A small network was shown many inputs. Here are its activations along a few directions, one row for each input.
In each table, some parts of the input vary, and every possible input appears once, in random order.
Descriptions start from the smaller parts, as in this example, which fits no table here: line(4) and (point or line(11) or (values(3) and ring(5))).
Shared parts are said once, and a part with two or three values counts as separate values.

Other details of the inputs shift rows strongly along two fixed directions, in all tables alike. That doesn't count.

A family of inputs:
R1: [ 21 -23  -9 -31 -21   3  10  -9  41  -9 -27]
R2: [-19 -15   9  47 -10  -1 -30  15  -7  -8  29]
R3: [ 11  77  41 -11  52  -3  24  21 -50   1 -40]
R4: [ 10 -17 -33 -33  -3  -5  -1 -39  18  36   8]
R5: [ 29  46  67  -8  20   6  36  18 -44   5  -7]
R6: [-42  11 -23  43  21 -10 -44  15  -9 -11   0]
R7: [-17  19  12  11 -11 -14 -15  -4 -39   7  24]
R8: [-16  14  -7  38 -35 -13 -37   9  -7 -14  18]
R9: [-21 -15 -41 -14  43 -17   1 -28  36  20  -9]
R10: [-18  17 -54 -25   7   3   7 -25  45   8  -8]
R11: [-40  30 -32  38  -3   1 -39  18  -5 -16  -1]
R12: [ 57  14  43 -67  30   3  67  -2  12  21 -36]
R13: [  1  -8 -36 -37   8  31  45  -3  29 -16  -8]
R14: [-18  -5   2  43 -11 -23 -43   6 -11  -9  19]
R15: [ 63  22  37 -71   5   9  57  -7  18  -5 -56]
R16: [-26 -15   0  56 -18 -13 -35   4  -9  -6  25]
R17: [-33   3   3  26 -23  -3 -12  -8 -34  11  36]
R18: [ 54  72  50 -11   5   7   9  19 -47  -2 -34]
R19: [ 47  34  56   0  39 -12   1  13 -51  12 -32]
R20: [  9 -12 -23   5 -24 -10   9 -20  53   5   2]
R21: [ 35   1 -23 -14 -11  -5  -6 -15  38  11 -19]
R22: [  5 -32 -29 -16 -26   7   3  -4  55   3   4]
R23: [  3 -31 -16 -14  12 -30   2 -36  34  22  10]
R24: [-25  17  -3  30 -42   6 -16  -2 -19  -5  31]
R25: [-34  -7 -28  31 -11  30 -11  36 -17 -38  10]
R26: [-22  -7  17  -7 -21  10 -13   5 -51  -4   8]
R27: [ 28  22  66   8  33  -4  22  18 -34   3  -9]
R28: [ -8 -14  20  28  -6   2 -25  31 -18 -11   8]
R29: [-23 -15  -5  31  21  19  -6  37 -26 -34  -1]
R30: [-15 -39   0  -1   2  -1  -8   0  -1  12  19]
R31: [-11  24  14  18 -29  18  -5  11 -20  -8  28]
R32: [ 17  -7 -11 -41 -18  14  26  -9  37   8   0]
R33: [ -7 -13 -13  37  -9  -9 -55   3 -16   3  12]
R34: [ 27  26  63  14  29 -17  22   9 -37   5 -18]
R35: [-38 -23  -8  22  26  20  -3  25 -43 -20  14]
R36: [ -2 -57 -11 -32   2  -7   3 -27  23  11  -5]
R37: [ 20 -11 -12  -8 -14   2  19 -10  58   3   2]
R38: [-24 -38 -49 -34  15  24  34 -15  19   1  13]
R39: [ 14   8 -20 -28 -19 -12  14 -31  40   9   5]
R40: [  7 -53 -15 -20  -6  -7  -5 -17  40  -2 -15]
Each input here is: ring(5) and (values(2) or line(6)).
Q: The inputs of R31 and R2 match in every part but the ring(5) part. If R39 is changed in the same way as R31 into R2, which row does it become?
A: R14
Q: The inputs of R36 and R1 match in every part but the ring(5) part. If R35 is changed in the same way as R36 into R1, which row does it become?
A: R25
Q: Change only the values(2) part in R29. List by row number the other rows that result.
A: R6

A family of inputs:
R41: [ -9  25  30  64  10 -11 -43  39 -40 -26   0]
R42: [-19   2 -47   0 -32   4   3 -25  46   7  22]
R43: [-69 -10 -51  25 -49   6 -37 -17  -7  15  72]
R44: [ 21 -28 -12 -42  -3  -1  47 -41  50  29  21]
R45: [-47 -27  -7  47  -1 -18 -43  -5 -41  10  38]
R46: [-62 -20 -46  29  -3 -17 -54 -25  -4  19  43]
R47: [ -3  28  32  39 -27  13 -46  51 -64 -37  -7]
R48: [ 12 -48 -26 -48  -9   2   5 -33  25  26   7]
R49: [ 58  59  38 -16  57 -23  36   2  13   3 -67]
R50: [-24  24  12  -5  68  51  46  66 -58 -46 -30]
R51: [ 48  -4  35 -25   1   3  55  -1  36   8 -11]
R52: [ 46  52  55   7   1   4  34  32  -6 -24 -23]
R53: [ 23 -16 -32 -73   4  -6  24 -46  47  25 -25]
R54: [-20 -35   6  39   4 -15 -28   2  -2   0  15]
R55: [ 17 -12 -48 -44 -13   1   4 -33  54   9 -26]
R56: [ 28  10  61   2  -6   7  -3  36 -51 -18 -28]
Q: Describe the family of inputs behind these rows.
A: point or (values(3) and ring(5))
Q: Change only the values(3) part in R51. List by row number the other rows that result.
A: R54, R56

A family of inputs:
R57: [ -9  -3 -21  25 -23 -16 -23 -12  32  -1   9]
R58: [ -5 -13   6   4  27 -12   1 -10  -3  21   9]
R59: [ 47  79  93  -8  14  14  39  38 -73  -5 -24]
R60: [ -7   7 -19   7  -2 -18   1 -19  37   8  10]
R61: [ 16 -25  12  19  -1 -15 -32   4   0   4  -2]
R62: [-31  13 -27   5  -7  -3 -34  -1 -13  -5  -4]
R63: [-14 -33 -18 -20  17 -12 -12 -18   5  10 -10]
R64: [-43   1 -51  24  -9   1 -36 -13  -7   6  29]
R65: [-39 -10 -14   9 -17  48   7  39 -31 -38  18]
R66: [-53 -64 -53  11  20  22  -4  10  17 -19  18]
R67: [ -4 -15  -5  -2  30  -8  -1 -11 -14  14   2]
R68: [-25  19 -19  24  -1  -4 -21  -4  -4  10  20]
R69: [ 52  77  73  33   9  -7 -18  49 -53 -21 -43]
R70: [ 33   3   5 -70  -3   8  40 -19  20   8 -33]
R71: [ 76  -3  20 -53 -16   1  37 -15  49  11 -32]
R72: [-20  42  53  43 -38   9 -17  35 -77 -18  33]
R73: [-12 -27  10  34  -8 -19 -28  -1  -3   0  14]
R74: [ 26   7 -22 -42  52  19  63  10  55 -19 -51]
R75: [ 41 -24   9 -40  40 -29  50 -36  64  26 -20]
R76: [-24 -11 -27  -7 -30  18  -8 -14 -16   7  33]
R77: [ -4 -20  -5   4 -53   3  -7 -13  18  -1  24]
Q: The inputs of R75 and R72 match in every part but one. If R63 is changed in the same way as R75 into R72, which row does it become?
A: R70
Q: Describe the family of inputs behind these rows.
A: values(3) and (point or line(6))
